Each row below holds a small network's activations on one input, seen along a few directions.
Each table varies a few parts of the input and shows all the possible inputs, shuffled.
Descriptions start from the smaller parts, as in this example, which fits no table here: one of 8 places around a ring, together with either a single point or one of 9 places around a ring or (one of 3 separate values, together with one of 6 places along a line).
Shared parts are said once, and a part with two or three values counts as separate values.
(in the rows, 128 means zero)

Other details of the inputs vary at random and push rows far along two fixed directions, the same in every table; ignore that.

A family of inputs:
r1: [123 156 101 115 168 132 164 108 144 163 137 160]
r2: [166 135 180 196  85 135  68 146  42 124  67 148]
r3: [105  58 131 151  84 124  89 143 110  95 157  81]
r4: [116 115 149 113  96 127 100 155 150  86 160  95]
r5: [149 140 126 170 143 132 127 105  84 164  78 178]
r6: [100  92  99  89 123 121 144 143 189  86 183  81]
r7: [113 106 156 122  90 111  81 149 112  92 144  81]
r8: [148 117 168 157  84 132  78 148  97 105  98 127]
r9: [178 174 122 168 145 136 161 111  85 189  59 188]
r10: [160 164 126 174 156 137 141  96  85 186  57 201]
r11: [127 146 160 115 135 131 130 129 128 135 141 116]
r12: [165 104 197 200  87 136  63 133  23 126  54 132]
r13: [143 150 112 142 160 131 152 110 121 161  96 169]
r14: [134  68 197 180  66 128  50 148  48  89 108  84]
r15: [ 98  98 100  99 135 121 140 133 163 108 184  98]
r16: [158 129 125 169 127 130 129 123  77 155  89 156]
r17: [ 90  73 105  98 107 119 129 148 176  83 195  68]
r18: [159 187  95 123 187 132 186 107 132 182  96 187]
r19: [101  77 155 115  77 111  62 157 123  60 155  57]
r20: [128 109 114 135 122 126 134 132 134 123 126 123]
r21: [124 141 140 100 124 119 110 136 142 113 128 111]
r22: [117  83 166 121 101 130  84 143 123  83 142  79]
r23: [ 92 109 125  68 117 126 109 160 199  58 200  71]
r24: [101 152 124  69 135 125 140 152 196  95 198  96]
r25: [116 110 102 111 140 123 144 132 159 112 150 114]
r26: [122 159  98 107 165 131 176 115 163 163 139 153]
r27: [159 149 138 195 127 140 125 104  62 187  52 192]
r28: [142  64 197 177  61 130  51 144  61  94  93  93]
r29: [133 132 123 158 130 136 128 113 101 161 110 154]
r30: [137 136 128 162 128 138 133 107 105 155  86 166]
r31: [151  91 132 175 102 125 102 133  76 112  94 123]
r32: [ 98  98  89  75 141 119 152 141 200  82 192  80]
r33: [121 176  92  96 179 134 186 101 162 167 143 168]
r34: [ 90  98 104  99 132 124 134 122 169  95 176 102]
r35: [ 97  61 129 148  90 125  91 134 128  91 146  93]
r36: [132 159 152  99 147 133 148 126 146 144 135 131]
r37: [112 150  92  93 167 128 176 118 184 145 151 142]
r38: [126 111 128 157 119 133 115 113 108 128 104 143]
r39: [125 149  85  86 165 125 181 127 173 134 165 126]
r40: [117  82 170 136  63 111  62 150 105  83 134  74]
r41: [122 168 123  81 152 132 140 143 174 108 159 125]
r42: [134 181  85  93 181 132 198 116 168 173 145 158]
r43: [126 180 125  69 155 118 155 125 179 142 138 134]
r44: [147 184  90 104 175 133 196 115 154 175 132 160]
r45: [143 160 122 156 142 141 152 102 105 177  85 181]
r46: [150 146 118 156 152 130 141 110  99 162  87 171]
r47: [118 152 104 116 150 136 161 108 145 157 141 151]
r48: [128 163 144 106 128 116 126 131 133 137 134 122]
Description of these inputs: one of 6 places around a ring, together with either one of 3 separate values or one of 5 places along a line.
The inputs of r20 and r17 match in every part but the place on the ring of 6. If r8 is changed in the same way as r20 into r17, which row does it become? -> r4
The inputs of r6 and r32 match in every part but the place on the ring of 6. If r37 is changed in the same way as r6 into r32, which row does it become? -> r13
Which other rows does r14 become when the choice among 3 separate values takes its other values? List them by row number. -> r2, r7
A walk changes only the place on the ring of 6. It starts at r34 and steps to r33. List the rest of the walk in order. -> r47, r45, r30, r38
Which other rows does r12 become when the choice among 3 separate values takes its other values? List them by row number. -> r19, r41
Which other rows does r46 become when the place on the line of 5 takes its other values? List them by row number. -> r5, r18, r31, r34

A family of inputs:
r49: [107  69 107 138  81 118 118 153 128  83 170  77]
r50: [134 144  93 134 146 123 169 129 129 138 120 147]
r51: [132 149 147  73 140 111 148 124 165 117 132  98]
r52: [111 126  82  94 154 121 175 135 169 115 164 119]
r53: [133 177 147 107 151 142 156 125 134 129 159 140]
r54: [140 121  85 101 149 132 152 131 152 126 159 126]
r55: [104 136  84 111 144 118 146 125 188 111 161 124]
r56: [133 154 149 136 131 132  93 129  93 128  89 123]
r57: [147 138 119 162 126 125 139 127 107 165 118 136]
r58: [ 88 129 139  80 131 126 102 140 152  95 171  75]
r59: [141 160 114 111 184 132 178 112 135 174 114 161]
r60: [130 108  84 103 152 125 144 136 155 108 156 115]
r61: [ 98  74 136 137  97 120 118 139 123 110 165  78]
r62: [118 111 102 100 159 124 151 133 154 117 148 115]
r63: [137 172 102 149 146 134 160 106 124 156  85 189]
r64: [139 173 137 117 154 131 149 126 139 108 141 137]
r65: [147 196 161 128 177 136 157 109 109 153 112 169]
r66: [164 129 182 143  90 121 103 124  81 132  81 113]
r67: [107 102 160 120 117 121 102 140 133  58 170  78]
r68: [113 118 130 118 145 135 132 110 142 131 127 136]
r69: [123 129 138 164 127 124 113 113 115 148  99 144]
r70: [123 157 110 134 137 131 146 111 149 161 133 148]
r71: [149 121 185 162 108 134  79 155 106 120  89 129]
r72: [104  93 112 106 118 126 145 137 149 115 180  91]
r73: [122 119  79  86 148 129 164 135 174 114 181 109]
r74: [116  66 136 187  50 129  75 134  83  89 117 109]
r75: [129  90 137 139 122 132 119 128 109 131 138 104]
r76: [125 143 103 133 140 134 147 112 135 133 109 164]
r77: [155 130 128 137 152 135 140 113 105 169 114 145]
r78: [166 156 110 163 135 135 159 118  84 172  84 176]
r79: [121 100 133 176 106 118  89 126 109 115 101 126]
r80: [120 132 120 114 148 131 165 119 137 158 144 127]
r81: [140 134 114 172 106 129 114 121 111 140 106 150]
r82: [148 158 134 161 154 127 162 113  86 185  77 174]
r83: [126 112 100  99 164 124 146 130 154 121 146 121]
r84: [119 107 181 142 103 133  96 135  94  87 161  96]
r85: [162 148 132 157 138 145 126  97  92 175  82 184]
r86: [132 115 138 138 139 133 116 107 117 141 103 150]
r87: [144  89 126 168 107 133  86 121  91 109  92 144]
r88: [103  93 165 113  78 102  64 152 117  96 170  85]
r89: [139 189 120 145 162 135 159  94 133 199 100 179]
r90: [125 141 121 118 163 126 170 118 129 161 119 147]
r91: [103  66 115 140 109 104 103 153 140  83 164  70]
r92: [128 151  76 115 161 115 170 134 169 133 151 129]
r93: [142 147 140 119 129 134 119 162 166 108 125 127]
r94: [115 133 105 115 135 126 166 129 149 144 160 119]
r95: [129 131 160 144  90 145  75 142  71 123 111 111]
r96: [129 103 132 151 125 133 105 117 109 119  96 143]
r97: [158  98 180 149  58 123  82 141  78 103  92  88]
r98: [154 136 157 143  98 143 107 172 129 117 111 137]
r99: [100 103  93  94 135 130 134 127 178  87 166 113]
r100: [116 118  99  86 151 134 162 129 168 129 180 106]
r101: [ 75  94 124  93 118 131 133 120 176 107 185  92]
r102: [152 159 130  91 127 119 146 129 153 111 108 110]
r103: [131 148 105 105 174 132 150 106 156 145 114 166]
r104: [119 171 117  96 145 135 124 136 143 118 131 116]
r105: [144 193 148 111 156 105 129 118 116 174 104 173]
r106: [170 155 107 179 129 125 144 128  90 170  91 162]
r107: [109  93 138 149  90 138 107 119 110 121 129 121]
r108: [139 127 131 164 138 115 132 128 102 158 105 133]
r109: [117 124 147  97 133 126 110 164 188  88 152  98]
r110: [154 112 185 169  78 145  77 171  94 119  96 129]
r111: [139 143 128  77 109 123 147 140 166 101 141  92]
r112: [129 175 130 144 160 136 163  95 121 182  81 189]
r113: [116 166 122 114 170 138 170  98 147 168 109 174]
r114: [ 94 113  96  95 150 113 165 139 174 108 170 103]
r115: [153 195 146 119 134 119 129 128 105 182 105 184]
r116: [137  81 170 173  54 100  33 158  65  84 105 101]
r117: [158 108 145 167 135 132 112 120  68 156  78 149]
r118: [128 207 132  89 167 144 147 117 130 172 126 149]
r119: [104 139 111 119 147 127 151 114 156 130 124 149]
r120: [106 126 107  92 142 140 147 114 173 127 165 125]
r121: [ 80 118 118  98 129 131 147 115 180 123 178 107]
r122: [121 157 129  90 139 135 155 138 166  93 187 112]
r123: [147 125 112 121 147 136 144 121 123 152 135 136]
r124: [ 96  80 121 123 110 113 118 144 155 107 191  62]
r125: [114 103 139 165  85 136 107 119 100 128 117 129]
r126: [154 124 117 152 122 140 115 111 103 139  99 165]
r127: [132 141  99 116 140 140 147 113 146 135 132 155]
r128: [118 111 132 149 123 131 119 117 112 123  97 147]
r129: [147 132 154 108 118 111 121 129 130 104  97  99]
r130: [113 123 135 115  93 140  86 154 113  93 144  88]
r131: [153 126 186 162 101 142  86 157 100 133  95 136]
r132: [118  96 120 150  89 134 109 125 113 109 126 127]
r133: [156 124 165 170  67 114  63 151  57 125  92 144]
r134: [128 120  84 102 154 129 157 134 156 113 151 121]
r135: [132 114 146 153 120 141 112 104 102 148 105 143]
r136: [103  80 115 118 125 116 131 142 138  96 152  94]
r137: [121  97 139 132 119 135 105 112 126 130 135 122]
r138: [124 128 150 121 114  97  84 142 118 112 126 118]
Describe the family of inputs behind these rows. -> one of 6 places around a ring, together with either one of 5 separate values or (one of 2 separate values, together with one of 5 places along a line)
The inputs of r117 and r77 match in every part but the place on the ring of 6. If r108 is changed in the same way as r117 into r77, which row does it become? -> r124
The inputs of r91 and r92 match in every part but the place on the ring of 6. If r138 is changed in the same way as r91 into r92, which row does it become? -> r116
Which other rows does r123 become when the place on the line of 5 takes its other values? List them by row number. -> r57, r72, r94, r100
Which other rows does r68 become when the place on the ring of 6 takes its other values? List them by row number. -> r96, r99, r120, r127, r135
